Each row below is a small network's average activation on inputs in which a field has the value named, seen along a few directions.
Values that are neighbours, or in one group, have similar rows; names and order tell nothing.
In the rows, 500 means zero.
Random noise pushes rows far along 6 fixed directions. That doesn't count. These rows show it; they differ only by the noise:
[384 394 615 535 328 397 368 399 637 465 480 642 240 519 534 651 490 779
 526 582]
[546 453 618 491 538 452 623 543 511 598 625 589 443 621 502 454 385 533
 573 469]
[577 574 503 190 501 484 605 645 392 529 505 464 535 636 700 459 460 394
 431 498]
[497 457 403 506 439 345 415 693 405 589 633 559 391 492 795 577 397 498
 286 423]
[529 657 483 254 456 505 527 511 448 480 431 420 533 606 643 435 503 411
 398 549]
[410 679 554 479 579 494 424 556 476 395 463 385 528 374 477 800 455 560
 604 622]
[447 703 468 507 162 575 391 105 582 585 215 614 359 625 478 129 534 440
 283 651]
[484 573 634 363 405 494 527 224 693 405 431 459 431 713 442 344 569 622
 518 580]


Values of T:
t5: [519 467 584 376 498 498 424 614 473 428 479 439 506 473 596 581 604 509
 504 531]
t14: [555 507 528 470 492 579 589 360 589 482 347 561 517 476 328 474 512 588
 606 508]
t7: [422 500 426 399 329 488 434 326 515 422 326 535 385 575 547 434 621 647
 385 551]
t10: [351 576 376 676 535 611 322 419 499 535 467 490 494 351 377 661 439 439
 517 542]
t13: [556 664 433 624 580 461 505 515 454 458 634 390 576 502 552 445 461 368
 417 497]
t8: [537 464 652 316 466 637 561 220 709 380 396 412 576 715 343 357 612 555
 623 473]
t21: [554 388 524 397 614 529 586 602 471 427 533 448 597 475 510 426 593 422
 548 480]
t29: [430 328 681 404 309 432 444 439 599 466 439 676 230 594 572 643 526 804
 605 590]
t11: [442 436 564 574 333 442 356 321 643 518 521 552 360 667 555 326 547 556
 306 492]
t4: [490 372 452 654 227 389 269 432 557 501 485 626 362 407 612 433 540 644
 284 441]
t27: [567 405 432 499 337 597 499 529 406 634 385 675 484 457 453 362 464 432
 390 442]
t2: [661 515 360 353 467 418 575 476 537 459 529 341 575 680 670 173 520 414
 282 498]
t22: [571 366 486 549 345 428 523 566 484 540 455 648 408 445 587 411 518 545
 415 513]
t17: [451 440 431 258 294 570 550 288 555 543 289 589 353 753 539 286 633 490
 460 554]
t20: [578 549 397 783 624 460 654 339 513 590 652 489 665 532 372 213 456 342
 481 457]
t3: [564 550 419 208 442 408 450 628 528 266 412 325 549 529 731 557 665 621
 363 466]
t16: [530 483 411 435 518 430 514 471 460 504 554 428 473 629 588 438 480 451
 454 399]
t28: [394 380 527 364 280 630 395 217 654 495 282 639 363 576 340 360 638 564
 551 556]
t18: [460 676 399 504 373 565 382 569 388 545 400 465 540 442 651 460 510 247
 267 583]
t26: [425 518 510 243 397 559 439 515 405 552 292 546 474 546 553 593 528 383
 487 553]
t12: [525 600 509 752 669 469 517 568 454 479 616 483 555 341 388 656 356 566
 608 511]
t30: [574 207 587 217 573 557 838 721 335 644 524 703 349 578 530 546 458 540
 738 483]
t24: [435 259 496 577 522 499 452 485 595 502 548 551 390 370 459 569 532 640
 499 396]
t6: [502 525 563 221 466 535 410 659 459 330 390 326 551 466 632 735 599 543
 528 534]
t9: [434 445 479 310 382 549 319 600 445 453 345 594 437 418 613 638 612 484
 469 573]
t23: [459 692 395 690 558 667 496 577 345 591 315 589 647 206 318 537 456 375
 577 655]
t25: [527 523 434 880 409 482 417 514 497 621 472 635 517 296 421 358 448 356
 371 484]
t1: [317 402 446 396 319 526 347 355 587 308 288 513 407 322 542 755 677 798
 546 600]
t19: [401 523 523 702 332 583 479 275 517 680 347 766 371 482 305 435 464 491
 628 635]
t15: [488 339 623 543 366 570 560 424 493 716 472 776 311 654 377 363 517 468
 590 519]
Each value of T is a pair of two hidden parts, and every pair occurs once (6 first parts, 5 second parts).
Changing only the second part turns t23 into t3. t9 has the same second part as t23; what does that change turn t9 into? -> t6
Changing only the second part turns t18 into t26. t13 has the same second part as t18; what does that change turn t13 into? -> t16
Changing only the second part turns t25 into t27. t2 has the same second part as t25; what does that change turn t2 into? -> t7
Changing only the second part turns t29 into t17. t12 has the same second part as t29; what does that change turn t12 into? -> t30
Changing only the second part turns t10 into t15. t24 has the same second part as t10; what does that change turn t24 into? -> t21

Values of M:
m2: [344 604 322 650 562 485 376 573 327 585 546 471 535 303 565 716 438 356
 492 515]
m11: [595 528 570 578 555 516 613 533 520 492 488 465 583 444 388 388 541 466
 582 534]
m3: [513 448 565 566 504 441 590 473 563 486 550 573 519 459 453 423 555 648
 531 538]
m4: [483 551 454 345 462 661 493 460 411 596 390 542 493 588 518 440 524 249
 511 573]
m10: [438 658 462 801 435 405 307 438 540 550 530 456 449 409 556 527 429 468
 349 607]
m12: [326 301 629 506 547 429 439 278 756 337 584 479 317 571 324 754 545 833
 735 528]
m9: [547 369 432 379 684 454 550 667 482 382 667 370 624 454 586 575 578 431
 465 352]
m18: [405 669 466 758 532 389 371 515 509 409 574 381 475 413 495 740 462 570
 480 623]
m7: [361 685 466 430 398 416 304 512 512 292 377 324 364 371 603 848 528 675
 463 667]
m14: [623 177 628 697 736 267 626 845 591 484 905 585 494 476 581 670 374 803
 599 226]
m20: [555 243 402 328 395 581 556 705 313 663 409 795 383 414 664 570 431 494
 479 460]
m13: [487 651 397 949 747 399 449 743 355 446 664 385 695  94 415 807 360 513
 516 449]
m1: [522 442 339 704 493 539 481 580 321 708 482 622 529 349 468 435 401 382
 395 346]
m15: [468 458 331 399 562 350 307 409 743 176 700  91 651 582 705 451 756 586
 149 264]
m19: [481 580 699 337 568 444 436 556 564 290 523 353 498 574 535 757 507 663
 666 609]
m17: [523 791 487 566 469 520 464 426 426 557 350 438 536 513 499 412 425 360
 419 607]
m6: [293 670 445 687 550 515 255 139 720 280 460 213 515 467 309 709 612 627
 522 534]
m16: [309 483 448 893 370 612 262 541 331 825 411 813 302 270 417 652 312 355
 484 533]
m5: [524 332 421 507 528 490 535 629 448 575 596 631 465 404 565 510 454 480
 475 405]
m8: [572 198 634 491 317 392 463 594 602 509 539 721 323 534 587 442 518 766
 518 452]
Each value of M is a pair of two hidden parts, and every pair occurs once (5 first parts, 4 second parts).
Changing only the second part turns m11 into m4. m3 has the same second part as m11; what does that change turn m3 into? -> m2
Changing only the second part turns m16 into m19. m12 has the same second part as m16; what does that change turn m12 into? -> m7
Changing only the second part turns m15 into m8. m20 has the same second part as m15; what does that change turn m20 into? -> m13

Values of J:
j10: [498 413 442 586 641 449 541 559 520 520 640 460 553 508 456 576 451 491
 508 359]
j9: [507 555 523 545 542 566 512 668 363 548 429 590 569 321 456 593 451 424
 568 565]
j8: [500 505 535 491 614 535 530 399 618 377 511 392 606 478 367 484 581 556
 600 487]
j3: [458 443 555 380 531 478 485 528 540 446 572 466 445 575 552 616 543 557
 573 534]
j11: [421 475 473 509 471 509 404 458 526 498 491 487 442 474 523 566 519 524
 452 481]
j6: [531 638 548 350 555 548 591 430 494 440 481 381 584 652 464 439 515 394
 545 542]
j7: [497 415 416 328 561 503 508 753 343 443 499 483 538 378 620 769 529 486
 555 470]
j5: [595 621 538 395 447 465 573 431 557 435 456 361 558 623 548 322 544 516
 422 523]
j4: [515 520 545 610 439 519 518 524 459 569 418 635 441 429 421 484 445 539
 531 584]
j1: [567 315 541 125 344 476 514 591 504 438 412 573 415 606 713 484 599 598
 472 484]
j2: [445 538 585 516 494 516 501 465 497 544 492 547 437 513 460 588 428 530
 621 589]
The values of J form a line.
Going along J from j5 by way of its neighbour j4, in what order are j10, j3, j7, j2 met? -> j7, j10, j3, j2
Which values are neighbours of j1? Give them in the order they are listed. -> j9, j8
